These are the activations of a small neural network, seen along a few directions. Each row is one input.
In each table, some parts of the input vary, and every possible input appears once, in random order.
Descriptions start from the smaller parts, as in this example, which fits no table here: ring(5) and (point or ring(9) or (values(3) and line(6))).
Shared parts are said once, and a part with two or three values counts as separate values.
In the rows, 128 means zero.

Other details of the inputs vary at random and push rows far along two fixed directions, the same in every table; ignore that.

Rows:
R1: [ 51 158 159 116  62 118 159 137 118 225 136 144]
R2: [ 89 134 139 121 152 121 107 136 142 141 111 111]
R3: [ 79 103 159 102 149 105 104 117  96 233 129  99]
R4: [119 125 148 121 172 130  87 129 144 107 109 103]
R5: [165 118 121 153  83 134 146 153 140  53 152 187]
R6: [100 125 130 126 182 157  79 116 146 150  95  85]
R7: [151 130 110 135 145 148 140 120 120  95 130 138]
R8: [147  77 138 133 128  91 127 133  99 144 141 143]
R9: [105 155 143 114 130 113 149 127 109 157 134 128]
R10: [139 134 126 119 173 154 107 112 110 119 115 111]
R11: [149  83 148 121 117  91 140 126 115 147 160 151]
R12: [168 132 131 124 145 132 131 122 117  76 129 140]
R13: [150 131 120 165  59 145 182 139 149 120 150 181]
R14: [133 143 117 117 148 113 102 124 127 134 125  92]
R15: [108 124 123 131 169 140  97 129 150 121 107 109]
R16: [141 133 107 136 146 137 142 128 118  91 139 142]
R17: [119 148 125 130 100 105 179 137 113 120 148 161]
R18: [124 127 150 122 151 132 102 122 143 115 103 109]
R19: [136 128 132 146  91 149 137 116 135 126 133 157]
R20: [144 129  97 135  99 114 161 137 132 102 141 123]
R21: [150 118  97 120 155 149 105 125 132 107 121  89]
R22: [127 123 143 129 127 153  92 112 128 120 124 130]
R23: [127 148 110 138  58  81 190 141 127 129 145 143]
R24: [106 158 125 107  91 100 156 130 125 193 122 116]
R25: [155 116 133 138 134 136 122 122 151  75 107 136]
R26: [163 114 110 156 159 175  88 140 145  77 137 132]
R27: [112 143 114 102 130 130 123 125 124 179 112  95]
Description of these inputs: values(3) or (values(4) and ring(6)).
Question: Start at R4 and move only the ring(6) part, one step at a time. The first step leads to R2. Which rows follow, in order?
Answer: R15, R6, R25, R18

Rows:
R28: [150 109 123 118 146 111 117 123 114 121 132 116]
R29: [119 148 132 134  46  87 210 143 137 134 136 173]
R30: [135 120 133 131 137 138 119 126 124 115 132 136]
R31: [156  94 128 129 145 119 105 127 120 109 140 128]
R32: [ 60 142 155 112 142 128 115 122 116 221 116 101]
R33: [141 129 114 129 140 136 114 129 140  97 121 116]
R34: [142 123 121 137 136 148 110 126 136 108 127 126]
R35: [136 135 112 132 133 139 126 129 134 112 125 119]
R36: [140 121 126 133 135 142 108 128 142 106 123 126]
R37: [130 146 128 133  62 100 204 139 124 130 145 174]
R38: [145 132 113 131 147 143 118 126 126 103 129 123]
R39: [ 60 143 153 113 139 128 111 125 124 220 110  96]
R40: [137 124 125 135 133 146 118 125 126 117 132 134]
R41: [141 127 128 125 149 127 117 125 128  98 125 125]
Question: What is each input in this table made of?
Answer: values(2) and (point or ring(6))
Question: Changing only the values(2) part turns R34 into R35. The same change can be made to R32. Which row results?
Answer: R41
Question: Which other rows does R33 become when the values(2) part takes its other values? List them by row number.
Answer: R36
